A small network was shown many inputs. Here are its activations along a few directions, one row for each input.
In each table, some parts of the input vary, and every possible input appears once, in random order.
Descriptions start from the smaller parts, as in this example, which fits no table here: one of 8 places around a ring, together with either a single point or (one of 2 separate values, together with one of 4 places along a line) or one of 11 places around a ring.
Shared parts are said once, and a part with two or three values counts as separate values.

Other details of the inputs vary at random and push rows far along two fixed directions, the same in every table; ignore that.

Table:
r1: [  8  13 -15   0   3 -15  26   4   1   9   5]
r2: [-16  12  -2 -50  34 -28 -19  41  44  -4   2]
r3: [-18 -23  38  36 -31  37  26 -54 -36 -12  -5]
r4: [-18 -17  21  -3 -27   4  55 -40   4 -19   9]
r5: [ 10  37 -33 -36  43 -37 -38  83  43   5  -8]
r6: [ 18   1 -12   4 -10 -10  22   2   2  -3   7]
r7: [ 32   5 -26  35  -3   8 -29   2 -41  32  -5]
r8: [ 29 -11 -21  33 -12   6 -41  -1 -30  20  -3]
r9: [-43  -6  26 -40   9  -5  26 -10  34 -25   4]
r10: [ 32 -15 -18  35 -22  14 -26 -16 -40  20  -1]
r11: [ 46  -1 -27   5   3 -10   1   3   0  17  15]
r12: [-41   3  27 -44  14  -7  17   5  44 -29  -4]
r13: [ 74  22 -62  15  20 -21 -22  39  -6  30  10]
r14: [11 11 -3 -6 15 -6 24 -2  7  9  7]
r15: [-52  10  38 -25  15   7 -28  26  15 -21 -26]
r16: [ 13  35 -33 -31  35 -41 -33  78  35   5  -7]
r17: [-27 -25  37  19 -32  32  12 -52 -21 -14  -2]
r18: [-64   5  44 -15  12  10 -12   2  10 -16 -23]
r19: [-54  21  23 -47  28 -14  21  24  47 -20 -10]
r20: [  4 -13  10  24 -19  21 -12 -16 -29   0  -7]
r21: [-55   0  47 -18   2  14 -19   3  17 -28 -18]
r22: [ 80  12 -56  16  13 -19 -22  32  -7  31  15]
r23: [-50  -1  21 -46  11 -13  20   7  42 -24   1]
r24: [  8 -25  21  23 -34  28  76 -72 -17 -17  16]
r25: [ 54   4 -25  19   1  -1  18  -4 -14  18  15]
r26: [ 42 -12 -21  49 -19  14 -29 -10 -42  20   0]
r27: [ -5  12 -22 -21  26 -21 -82  60   8  15 -14]
r28: [-47   9  29 -45  15  -9  18  21  49 -33  -8]
r29: [ -4 -32  14  18 -44  13  76 -73 -22  -9  22]
r30: [-54  24  26 -54  37 -15  13  27  52 -22 -12]
r31: [ 27   2 -17  42 -11  15 -17 -17 -42  27   1]
r32: [-10 -19  33  38 -34  40  26 -58 -39  -9   0]
r33: [ 70   8 -68  16   4 -23 -23  30  -5  33  15]
r34: [-32 -28  34  15 -30  28  13 -55 -24 -10   3]
r35: [ 32 -16 -28  37 -14   4 -38  -9 -39  27   5]
Description of these inputs: one of 5 places along a line, together with either one of 3 separate values or one of 4 places along a line.
Q: Changing only the place on the line of 5 turns r20 into r7. The same change can be made to r24. Which row results?
A: r30
Q: Which other rows agree with r29 in the place on the line of 5? List them by row number.
A: r2, r9, r23, r27, r34, r35

Table:
r36: [ 36  11 -16  22  -2  -6  10  11 -15  11   2]
r37: [ -2   8 -14 -35  16 -31 -37  55  28  -5  -4]
r38: [  8 -23  20  28 -34  41  70 -78 -27 -10  13]
r39: [-34  26  30 -45  42 -14 -10  42  44 -16 -15]
r40: [ 21  14 -36  16  14 -11 -73  39 -21  33 -10]
r41: [ 53   7 -37  38  -2  -5  12  -6 -37  36  11]
r42: [-57  -2  39 -31   0  -3  18   0  43 -39  -7]
r43: [ 48   3 -41 -10  18 -24 -45  40   4  24   9]
r44: [ 43  22 -50   4  12 -17 -30  48   2  15  -2]
r45: [ -5 -30  13  34 -40  24  65 -84 -26  -3  19]
r46: [-53  23  11 -49  32 -14  -9  38  42 -16 -15]
r47: [ 28 -24  -2  60 -42  30   2 -44 -57  10   1]
r48: [-81 -20  83 -16 -10  39  17 -44   7 -41 -17]
r49: [-64 -11  38 -47   4  -9  16  -3  30 -23  -3]
r50: [ 60  -6 -38  31  -7   1  -5 -16 -16  23  18]
Q: Changing only one part turns r45 into r42. The same change can be made to r46. Which row results?
A: r44
Q: What do these inputs look like to the network?
A: one of 3 separate values, together with either a single point or one of 4 places along a line
Q: Change only the choice among 3 separate values in r41. List by row number the other rows that result.
A: r36, r39
